{"in": [[5109, 3395, 6568, 8273], [6608, 9004, 5509, 8707], [7264, 9141, 5445, 2277]], "out": 6568}
{"in": [[86, 66, 57, 17, 43, 48], [65, 73, 81, 13, 55, 64], [63, 68, 59, 24, 44, 45]], "out": 43}
{"in": [[2, 3, 0, 2, 1, 2, 2], [-26, 30, 16, -14, -4, -28, -7], [12, -4, -6, -7, -6, -6, 9]], "out": 2}
{"in": [[4, 4, 4, 5], [1, 7, 6, 8], [7, 4, 4, 8]], "out": 4}
{"in": [[136, 136, 245, 41], [91, 246, 123, 141], [133, 145, 136, 133]], "out": 245}
{"in": [[68, 121, 193, 17, 27], [43, 255, 14, 191, 228], [94, 95, 43, 165, 174]], "out": 17}
{"in": [[4, 3, 2, 6], [5, 1, 1, 8], [5, 1, 1, 9]], "out": 2}
---
-17,-8,-24,-6,80,-1,28 yields 80
-20,-38,-41,-66,-20,-49 yields -66
-6,-78,47,-21 yields -78
-37,17,-66,-46,-16,-50 yields -46
-66,13,38,10 yields 13
-33,0,42,6,-81 yields 42
---
-24; 71; 40; 63; 21
77; -52; -79; -63; -75
-5; -27; -4; -11; -40
-> -40

58; -42; -9; 41; 15; -11
36; -43; -18; 22; 5; 25
-> 25

59; 0; -32; -15; 34 -> 34

44; -29; 66; 56; 34 -> 34

34; 51; -33; 1; 7; -46
-37; 49; 10; 75; -64; -60
-64; -27; 29; -67; 49; -72
-> -72

44; -21; -37; -59; 46; -29
-67; -35; -41; 17; 9; -49
-> -49
---
[8 1 7 6 7 1 3]: 6, 8

[7 1 3 6 4]: 3, 7

[8 2 3 2 4]: 3, 8

[2363 8556 4321 2962 4916 8793 5465]: 2962, 8793

[-441  574 -286  822  416 -880 -552]: 822, 822

[7140 1070 2641 8958 4116]: 2641, 8958

[[ 44  31 -15 -14 -12 -27  12]
 [ 36  34 -10  -9  -7 -26  13]
 [ 43  25 -26  -8  -2 -34  17]]: -9, 44

[2 9 3 4 1]: 3, 9

[3 7 3 1 5 5 3]: 1, 7

[2854 3424 8257 5114 6569]: 8257, 8257
---
array([ 78,  58, -15,  15, -17,  27, -54]) Out: 78
array([  5, -28,   5,  35,  -2,  10,  58]) Out: 5
array([-14,  69, -23, -19,  -2]) Out: -14
array([ 48,   7, -42, -62,   8]) Out: 48
array([  3,  81,  78,  -8, -40, -34]) Out: 3
array([  1, -61,  -5,  15, -10, -39,   1]) Out: 1
---
-77; -11; 39; 0; 35; -49; -7
-11; -54; 36; -14; 11; -6; 32
-14; -12; 3; -10; -42; 15; -9
--> 39, 36

-47; 4; 6; 4; 26
-38; 5; -15; 64; 57
--> 64, 57

43; -11; -24; 73; -19; -6
18; 14; -25; 38; -26; 25
--> 73, 43

-25; 6; -37; -3; -61; -30; -10 --> 6, -3

26; -12; -9; 2; 70; 24; -3 --> 70, 26

-30; 19; -25; 63 --> 63, 19

-30; 12; 24; -8; 77; -20
-33; -37; -20; 19; 69; 5
--> 77, 69

17; 34; 72; -20; -3; 25; 11 --> 72, 34

-62; 25; 41; -37 --> 41, 25
---
  2  -28   25   50  -71  -81 Answer: -81

 14  -14   16   13
 34  -36   34   32
-74   70  -72  -71
Answer: 13

 20  -30  -24   25    0  -59    7 Answer: 7

 -3  -72   40  -37  -43
 17    7   -7   -9    9
Answer: -43

 49  -19   78  -78   -7  -32  -35 Answer: -35

-45   28  -62   -7 Answer: -7
---
array([70, 29,  4, 23, 67, 46]) result: 23

array([-27,  20,  45, -28,  77]) result: -27

array([51, 79, 49, 20]) result: 49

array([[-68,  21,  61,  11,  12,  37,  28],
       [-37, -15,  -6,  42,  39, -26,  36]]) result: -37

array([ 27, -19,  52, -81, -26, -44]) result: -44

array([-74, -16,   8, -60]) result: -60
---
3,-21,-31,72,-13,-22 => -21

7,8,6,44,-12
57,14,-8,51,-24
-16,-11,74,-51,-41
=> -11

3,-27,-12,-77
-31,22,-21,7
=> 22

-35,39,-39,72,-3,18
-11,4,-13,31,1,-12
=> 4

-12,38,26,-64,-49,17 => 38

-62,9,-31,39,51
-45,71,-14,60,-12
=> 71

-12,-82,27,55,11 => -82

-22,55,43,15,-10,38,12
-21,14,-1,42,13,8,29
16,-65,20,-19,23,69,52
=> -65
---
-28; 26; 63; 41; -47; -15; 7
-33; 55; -34; -6; -42; 1; 1
: 26

25; 10; -79; -12; -73: 10

31; 1; 33; 79: 1

15; 55; 13; 74; 36; 7; 2: 55

-80; 59; 79; -61; -11: 59

20; 8; -1; -18; 31; 9; -81: 8

31; 2; 5; -35; 50; -76; 0: 2

-77; 34; -29; 43; -60; -12; -18: 34

-7; -28; 15; -32; -58; -16; 26: -28
---
-20; -47; -53; -51; -53; -30
-26; 3; -6; -8; -80; -36
-23; -49; -52; -50; -54; -28
Out: -80

-8; -59; -3; -31; 31; -27; -11
-16; 72; 4; -16; 12; -46; -22
2; -28; 26; 11; -50; -61; -26
Out: -46

-63; -28; -37; 54; -75
24; -7; 41; 3; -16
-24; 41; 11; -17; 10
Out: 3

59; -9; 31; -63; -1
5; 36; -6; -68; 4
-39; 63; -36; -47; 6
Out: -68

46; -36; -3; 70; 42; -31; 28
26; 16; 31; -29; 2; 15; -13
-7; 12; -5; -10; 49; -18; -27
Out: 15

37; -28; 60; -17; 40
21; -43; 41; -11; 61
5; -20; 12; -3; 33
Out: -11

-28; 14; 31; -57; 39
1; 16; -14; 3; 9
7; 2; 0; 1; 0
Out: 3

5; -8; -7; 2; 8; 4; 12
-14; -19; 18; 7; 7; -17; -4
-48; 5; -58; -30; 36; 18; 5
Out: -17

-54; 14; 58; -47; 47; -13
12; 40; -43; 44; -7; 28
-60; 57; 18; -4; 58; 29
Out: -7
---
-3; -2; -16; 0; 0; -1; -1
-1; 68; -6; 2; 2; 0; 2
0; 3; 6; 0; -22; 0; 1
value -1

12; 62; 4; 54; -31; 45 value -31

25; -2; -14; -4
69; -10; 21; -34
-26; -10; 25; 26
value -14

-5; -64; -21; -10; -38; -42 value -38

-15; 62; 24; 8; -31; 60
-14; 26; 11; 9; -10; 19
3; 5; 1; -10; -4; 6
value -31

33; 69; 59; -1; -14; 27 value -14
---
[ -20.9   41.4   -4.3 -170.5    2.8  126.4   35.5] -170.5

[[  -4.51 -118.46  -35.43  -61.07  113.16   36.64  116.22]
 [  -7.82   84.63   88.84  118.38 -143.24   30.60 -139.44]] 118.38

[-0.10  0.03 -0.06  0.13] -0.10

[[ 0.53  0.64 -1.19  1.75  0.34 -1.07  1.90]
 [ 0.38  0.45  0.48  0.42  0.49  0.42  0.43]] 0.42

[-0.24  1.43  1.14 -1.59 -1.07 -0.21] 1.14

[ 0.369 -1.038 -1.105 -1.021 -1.763  1.293] -1.105
